Each row below holds a small network's activations on one input, seen along a few directions.
Each table varies a few parts of the input and shows all the possible inputs, shuffled.
A made-up example of a description, with smaller parts first: line(6) and (point or line(11) or (values(3) and ring(8))).
Shared parts are said once, and a part with two or three values counts as separate values.
In the rows, zero is written as 128.

Other details of the inputs shift rows strongly along two fixed directions, in all tables alike. That doesn't count.
To show where, the next rows are all for the same input, with only those details redrawn:
[162 103 175  60 138 148 111 187 117 123 173 150 183 176 123]
[153 141 160  97 166 128 120 141  85 169 131 134 151 141 157]
[103 120  98 221  51 132 108 178 168  88  94 151 102  87  91]
[118 147 115 195 102 115 121 148 127 134  85 136  97  89 127]
[102 120  96 222  49 132 105 179 168  86  93 150 104  89  86]
[149 170 151 129 174 108 130 118  69 192  98 120 114 107 178]
[144  95 154 103 110 148 104 193 140 104 158 153 167 158 109]
[152 138 159 102 159 125 122 147  89 167 134 133 144 138 155]

A family of inputs:
row 1: [151  96 151  68 112 168 120 194 150  51 190 153 174 215 111]
row 2: [164 109 181  63 152 157 116 189 130 125 174 168 175 176 114]
row 3: [145  85 136  42  98 172 112 156 192  73 190 136 168 223  92]
row 4: [125  94 149  23 130 157 110 140 154  85 193 142 155 206 113]
row 5: [149 101 133  81 108 169 112 192 158  44 189 157 175 203 107]
row 6: [ 84  93  62 231  33 121 141 104 169  77  84 133  81  69  75]
row 7: [144 160 136  51 181 109 144  68  80 170 131 117 128 155 197]
row 8: [142  85 166  25 120 129 117 152 131 128 164 152 185 170 117]
row 9: [101  84  59 221  51 118 116 141 163  61 120 131 104  90  70]
row 10: [125 174 187 163 212  99 183  57 116 158 141  56 177  70 160]
row 11: [ 82 130 114 161  95 114 108 110 147 142  82 130  80  84 110]
row 12: [ 86 116  76 210  24 108 104 129 183  95  76 154  94  66  86]
row 13: [171 107 168  58 142 144 105 186 119 122 179 148 180 171 122]
row 14: [108 185  96 156 174  79 143  70  72 171  70  97  79 110 199]
row 15: [ 70  98  65 225  46 134 129 108 177  75  87 124  60  66  59]
row 16: [142 128 140  83 156  94 110 136  93 166 139 124 143 130 154]
row 17: [ 65 158 151 235  69 108 130 148 217  91 143 104 175  57  80]
row 18: [124 160 101 189 116 145 126 139 153  85 109 158  97 125 123]
row 19: [129  69 117 116 104 128 130 149 126  88 164 129 153 151  89]
row 20: [138 195 126 179 184 108 136 104  85 209  80 134  82  68 179]
row 21: [142 134 139  53 202 127 146  66  68 184 140  99 121 122 155]
row 22: [163  54 139  44 100 175 128 156 176  80 198 128 180 192  56]
row 23: [108 181 196 135 191 109 160  85 154 124 175  79 190 142 173]
row 24: [138  73 138  62  86 160  99 177 195 107 170 144 178 175  74]
row 25: [129 150  97 146 160  96 164  46  74 189  88 100  86  70 172]
row 26: [144 170 116 184 193 125 171  83  70 186  88 116  80  80 167]
row 27: [181 146 148  93 206 129 150  98  49 174 144 111 139 133 167]
row 28: [154 144 160  92 166 127 124 146  84 169 129 131 149 138 158]
row 29: [170 137 150  96 207 132 157 101  48 178 139 107 140 135 172]
row 30: [ 86 122  58 216  54 111 109 139 177  56 107 134  84 114 108]
row 31: [ 91 123 109 151  85 120  99 122 159 128 102 136  90  84 103]
row 32: [119 174 117 138 161 102 138  72 104 229  53  95  88  84 169]
row 33: [105 169 130  93 177 116 137  61  91 169 101 103  82 136 179]
row 34: [100 147  86 164  97 134 137  93 166 125  85 110  84 137 125]
row 35: [115 168 117 152 166  69 128  94  69 206  69 103  89  78 185]
row 36: [ 96  91  67 209  42 147 139 124 196  82  92 115  89  96  53]
row 37: [167  87 140 116 139 170 131 162 139  87 184 160 160 160  88]
row 38: [141 185 138 139 199 130 150  97  85 166 105 132  97 141 190]
row 39: [139  97 153  22 127 139 136 132 134  98 180 140 166 209 136]
Q: Changing only one part turns row 36 into row 34. The same change can be made to row 6. Which row results?
A: row 39
Q: What is each input in this table made of?
A: values(3) and (point or (values(2) and line(6)))
Q: Start at row 18 and move only the line(6) part, one step at a time. The first step leads to row 5. Which rows follow, in order?
A: row 30, row 7, row 4, row 3
Q: Change only the line(6) part in row 8. List by row number the other rows that result.
A: row 2, row 11, row 28, row 32, row 35
Q: Change only the values(3) part in row 18. List by row number the other rows that result.
A: row 20, row 37
Q: Change only the values(2) part in row 15. List by row number the other rows that result.
A: row 21

A family of inputs:
row 40: [147 116 162  88 132 145 119 159 132 134 154 147 167 147 116]
row 41: [133 130 146 107 139 131 139 107 128 153 128 119 137 116 128]
row 42: [139 128 128 123 147 127 148 106 109 133 133 112 132 135 142]
row 43: [ 96  82  49 215   4 141  91 176 182  64  82 176  68 104  56]
row 44: [136 117 163  92 140 129 117 159 118 131 154 138 157 139 122]
row 45: [ 90 120  40 221  59 111 122  97 142 124  43 130  27  63 104]
row 46: [116 153 147 110 154 110 127 108 112 156 119 116 127 122 152]
row 47: [145 133 142 117 150 141 134 143 120 133 138 144 134 138 132]
row 48: [151 128 140 119 145 134 136 144 106 127 141 132 145 149 139]
row 49: [135 139 122 126 158 117 145  94 101 143 131 115 122 115 150]
row 50: [ 93 189  97 208 142  99 138  71 107 159  62 109  60  70 171]
row 51: [135 126 136 115 148 137 144 113 127 133 138 127 126 133 125]
row 52: [136 121 138 108 135 134 130 120 132 142 141 111 145 129 119]
row 53: [138 129 149  82 148 145 131 133 136 119 154 138 147 169 132]
row 54: [130 120 135 109 138 115 131 116 122 137 143 117 146 119 127]
row 55: [131 150 142 107 157 107 137 110 108 161 121 108 139 138 161]
row 56: [121 182  93 225 144 110 142  97 104 165  61 111  60  64 160]
row 57: [136 138 124 127 159 134 144 103 113 146 128 110 122 128 137]
row 58: [ 87 122  48 189  53 124 110 122 153 113  63 142  49  98 118]
row 59: [112  57 116 161  23 150  92 225 215  19 170 170 166 140  38]
row 60: [136 122 161  78 130 139 121 139 148 126 150 134 159 156 124]
row 61: [142 128 143  85 144 132 125 130 123 109 162 132 153 165 141]
row 62: [123 127 134 121 149 130 137 105 110 131 135 121 126 123 135]
row 63: [126 149 141 110 155 103 127 107 110 156 126 115 134 126 160]
row 64: [142 127 146 116 141 123 131 145 110 145 133 125 152 135 139]
row 65: [115 175 103 216 133 105 132 103 110 179  61 109  78  58 153]
row 66: [139 150 137 110 155 122 143 110 107 138 132 115 129 151 163]
row 67: [151 116 143 100 141 138 122 154 118 109 161 147 158 154 128]
row 68: [136 119 141 110 140 118 138 114 119 141 136 109 148 131 133]
row 69: [107  65 115 168  34 167  95 212 206  12 165 178 150 147  43]
row 70: [145 123 145  82 144 149 127 145 139 109 164 130 151 178 124]
row 71: [137 119 153  78 137 139 118 143 142 129 158 124 164 167 124]
row 72: [122 125 146 104 146 119 132 114 114 145 137 114 141 117 126]
Q: What is each input in this table made of?
A: values(3) and (point or (values(2) and ring(5)))
Q: Changing only the values(3) part turns row 67 into row 49. The same change can be made to row 64. Which row results?
A: row 68
Q: List by row number the other rows that have the values(3) part in common with row 60.
A: row 46, row 50, row 53, row 55, row 58, row 61, row 63, row 66, row 70, row 71
Q: Change only the values(3) part in row 43. List by row number the other rows that result.
A: row 45, row 58

A family of inputs:
row 73: [155 122 146  67 180 135 133 124  80 130 156 126 136 180 159]
row 74: [142 146 131 142 135 138 116 145 125 146 109 136 121 134 140]
row 75: [166  92 184  33 150 153 108 172 129 140 183 137 193 179  99]
row 76: [108 111 111 150  88 113 128 122 156 109 121 125 135 114 122]
row 77: [163 120 140  69 174 132 144 105  86 171 144 101 143 141 139]
row 78: [ 95 113 118 155  82 116 127 125 156  94 122 129 125 114 114]
row 79: [129 104  94 144 103 131 135 134 133  97 129 137 122 133 112]
row 80: [121 123 137 131 132 114 113 139 107 142 126 123 132 109 123]
row 81: [ 98 137 118 151 100 132 130 129 168 111 116 135 110 123 117]
row 82: [113 127 120 161  98 124 111 155 149  99 119 159 113 110 110]
row 83: [141 121 132 130 123 122 120 145 122 153 122 117 135 109 118]
row 84: [125 137 140 129 131 119 118 128 115 137 122 148 126 101 135]
row 85: [123  93  98 139 106 127 126 131 134 108 136 122 127 118  97]
row 86: [120 127 118 122 142 127 123 104 113 129 131 124 110 111 117]
row 87: [ 99 131 107 163  90 120 118 138 153  86 119 126 115 137 125]
row 88: [121 129 137 126 134 118 109 138 123 135 130 135 125 104 118]
row 89: [172  87 145  39 154 151 123 156 110 103 193 139 176 210 132]
row 90: [126 120 100 166 103 145 138 126 152 111 107 138  99 124 104]
row 91: [135 172 128 119 196 105 150  52  58 191  97 115  87  90 186]
row 92: [129 169 141 141 174  90 139  88  59 197  87 117 104  83 184]
row 93: [ 97 126 121 146  88 122 120 119 164  95 125 139 122 110 112]
row 94: [123 112 113 162  87 116 120 148 136 118 120 145 134 101 114]
row 95: [133 124  86 171  96 143 132 138 141 102 110 127 101 132 116]
row 96: [ 92 121 117 148  94 119 110 123 168 100 130 122 118 108  99]
row 97: [126 139 138 133 131 134 124 145 130 140 117 148 119 119 133]
row 98: [134 154 172 191 171 127 151 148 135 115 149 114 176  97 136]
row 99: [129  97 102 139  97 129 134 126 133 102 133 138 129 122 107]
row 100: [106 120 100 158  86 113 129 134 159  99 121 127 127 126 118]
row 101: [127 139 127 141 127 121 114 152 106 122 121 140 125 136 141]
row 102: [111 114 111 148  87 125 123 129 165 118 123 104 132 114  99]
row 103: [114 117 111 154  77 126 133 126 165 110 116 120 130 113 110]
row 104: [122 199 168 193 199 103 175  78 114 159 136  75 146  85 180]
row 105: [114 120 110 154 104 146 137 115 144 114 116 144 103 107 109]
row 106: [127 132 134 135 127 116 123 145 108 128 120 140 127 123 137]
row 107: [162 127 172  70 164 135 129 136 103 172 141 138 159 145 141]
row 108: [161 157 132  98 193 138 145  96  82 177 116 116 110 153 168]
row 109: [125 170 135 132 160 110 148  68 108 192  88 104 111 101 167]
row 110: [161  98 164  29 161 166 134 148 122 114 188 150 163 196 118]
row 111: [116 109 116 135 116 147 125 126 147 116 134 129 110 117  95]
row 112: [117 125 109 153  86 125 131 135 164 106 114 121 125 127 114]
row 113: [129 150 128 135 137 126 108 144 116 127 122 145 117 127 145]
row 114: [101 143 112 157 100 140 117 135 171 102 115 133 109 135 122]
row 115: [114 103 108 154  98 130 131 120 131  94 119 138 114 112 110]
row 116: [104 121 117 156  92 130 120 123 176 122 117 113 122 115  93]
row 117: [171  91 165  42 148 142 106 188 115 113 190 150 194 203 134]
row 118: [ 94 126 123 144 102 132 120 123 169 122 125 117 117 111 103]
row 119: [ 97 130 124 147  93 133 131 121 167 115 120 135 117 112 112]
row 120: [110 119 127 156 101 137 108 154 155 126 122 138 118  99  95]
row 121: [137 170 124 126 198  98 157  65  48 187  90 106  85 107 193]
row 122: [163  81 169  37 150 131 109 174 113 132 192 133 196 172 114]
row 123: [129 160 123 122 196  98 147  62  48 196  98  91  94  94 175]
row 124: [ 93 112 115 152  89 114 119 129 157  98 125 113 124 112 102]
row 125: [179 103 169  44 147 152 113 187 116 124 178 140 186 199 132]
row 126: [108 130  96 160  94 118 121 137 150 101 120 122 124 137 130]
row 127: [112 136 111 159 100 140 118 134 171 109 109 126 117 141 119]
row 128: [142  83 162  30 138 131 116 147 135 120 198 116 199 186 111]
row 129: [100 144 109 153 103 126 112 131 158  92 121 135 112 132 127]
row 130: [156 177 144 125 185  96 150  85  56 226  83 105 109  85 192]
row 131: [147 179 128 150 168  98 146 101  71 206  80 111  98  93 180]
row 132: [164 123 178  40 166 156 111 173 116 133 175 152 172 191 141]
row 133: [124 121 103 141 108 144 117 139 142  80 139 149 108 144 112]
row 134: [ 99 132 116 147  98 122 119 128 165  91 123 139 116 124 117]
row 135: [139 139 136 138 133 130 127 141 126 151 111 139 121 125 130]
row 136: [153 139 142  69 183 154 135 120  95 146 149 132 128 172 156]
row 137: [127 114 110 156 105 144 138 115 145 120 110 137 109 114 105]
row 138: [118 119 108 140 113 137 126 126 138  93 133 149 108 130 110]
row 139: [146 129 110 133 134 131 148 114 111 139 113 121 110 130 135]
row 140: [125 129 113 144  94 132 122 143 160 105 127 118 128 150 122]
row 141: [123 180 127 137 166 109 148  76 109 188  82 103 103 113 172]
row 142: [128 110 114 150  93 120 118 167 138 107 128 148 136 125 112]
row 143: [170 114 198  79 196 166 160 149 125  82 226 120 231 178 114]
row 144: [139 101 110 138  99 141 138 125 139 112 125 131 125 123 107]
row 145: [129 183 143 140 176 108 143  85  76 212  86 123  94  78 179]
row 146: [153 108 143  81 160 144 132 117 117 151 145 116 137 145 117]
row 147: [100 121 116 152  92 116 125 133 154  90 121 130 121 130 117]
Q: What is each input in this table made of?
A: values(3) and (point or (line(4) and ring(6)))
Q: Changing only the values(3) part turns row 86 into row 96. The same change can be made to row 137. Which row results?
A: row 109
Q: Change only the values(3) part in row 76. List by row number the other rows that result.
A: row 94, row 99
Q: Start at row 88 and move only the line(4) part, one step at a time. The first step leads to row 84. Which rows follow, in order?
A: row 82, row 113
Q: Change only the ring(6) part in row 108. List by row number the other rows that result.
A: row 73, row 89, row 95, row 133, row 136
Q: Change only the values(3) part in row 144. List by row number the other rows that result.
A: row 103, row 130
Q: Change only the ring(6) part in row 142. List by row number the other rows that result.
A: row 82, row 97, row 106, row 131, row 135
